Here are a small network's activations along a few directions, averaged over the inputs that share one value of a field.
Related values have similar rows: they may be neighbours, one step apart, or belong to one group.
In the rows, zero is written as 500.
Random noise pushes rows far along 5 fixed directions. That doesn't count. These rows show it; they differ only by the noise:
[667 382 476 501 514 519 570 925 605 552 705 579 451 324 667]
[487 466 520 563 602 424 563 566 499 620 515 492 444 420 648]
[247 447 448 468 503 549 638 180 669 466 414 370 547 575 491]
[377 431 461 519 525 494 643 424 605 527 491 411 543 468 542]
[410 426 422 543 534 438 719 542 548 528 528 401 543 397 524]
[438 651 705 566 532 397 609 424 510 677 618 357 582 465 518]
[407 178 191 514 601 529 631 583 601 429 349 553 396 407 674]


DAFEV, 24 values:
luper: [550 659 856 550 556 261 263 579 450 865 640 444 475 431 543]
vugo: [628 744 629 392 514 479 393 758 385 656 945 529 477 442 455]
nen: [645 479 606 694 482 483 376 654 527 744 299 438 843 428 733]
mov: [586 472 578 551 316 488 264 428 615 596 437 382 719 624 512]
deti: [400 812 755 292 513 459 612 263 352 290 663 446 222 515 261]
fip: [581 444 460 356 554 548 578 383 589 445 571 494 637 547 287]
dunuv: [627 806 561 538 521 499 558 846 384 393 691 551 378 535 373]
guni: [597 534 570 325 407 895 230 312 659 405 441 708 346 669 411]
riz: [566 230 660 436 495 581 545 463 584 449 417 503 756 481 527]
bemok: [472 435 429 454 392 661 209 580 537 538 418 471 577 602 649]
viluv: [366 623 351 481 176 587 915 346 706 365 634 233 831 546 139]
sotig: [576 468 713 636 524 440 357  17 443 656 283 428 694 758 456]
luku: [468 442 394 488 543 697 368 221 526 384 378 543 510 529 407]
talu: [761 578 487 568 591 420 419 739 263 453 408 596 271 385 507]
vad: [525 713 871 670 492 614 176 389 462 703 397 645 576 686 589]
fov: [599 936 697 535 492 295 544 428 314 615 734 514 484 486 532]
vevi: [329 330 362 586 720 581 471 546 512 390 281 676 242 495 602]
bivo: [434 677 379 608 509  43 738 554  51 579 434 408 366 355 332]
semit: [281 494 429 562 501 385 419 299 303 798 354 353 622 530 486]
daka: [558 552 686 403 413 601 455 557 724 398 669 565 424 555 667]
gam: [731 328 467 696 711 556 189 887 466 487 424 893 393 410 819]
tiker: [371 470 457 599 504 184 507 261 308 525 312 457 629 425 498]
nevo: [735 254 349 581 572 412 619 698 370 440 369 482 534 481 474]
terim: [546 370 710 515 568 636  15 609 540 755 543 602 395 482 822]
Each value of DAFEV is a pair of two hidden parts, and every pair occurs once (6 first parts, 4 second parts).
Question: nevo and sotig share the first part; nevo and talu share the second. Which value has the first part of talu and the second part of sotig?
Answer: guni
Question: nen and daka share the first part; nen and bemok share the second. Which value has the first part of bemok and the second part of daka?
Answer: terim
Question: fov and viluv share the first part; fov and tiker share the second. Which value has the first part of tiker and the second part of viluv?
Answer: bivo
Question: vevi and dunuv share the first part; vevi and luper share the second. Which value has the first part of luper and the second part of dunuv?
Answer: mov
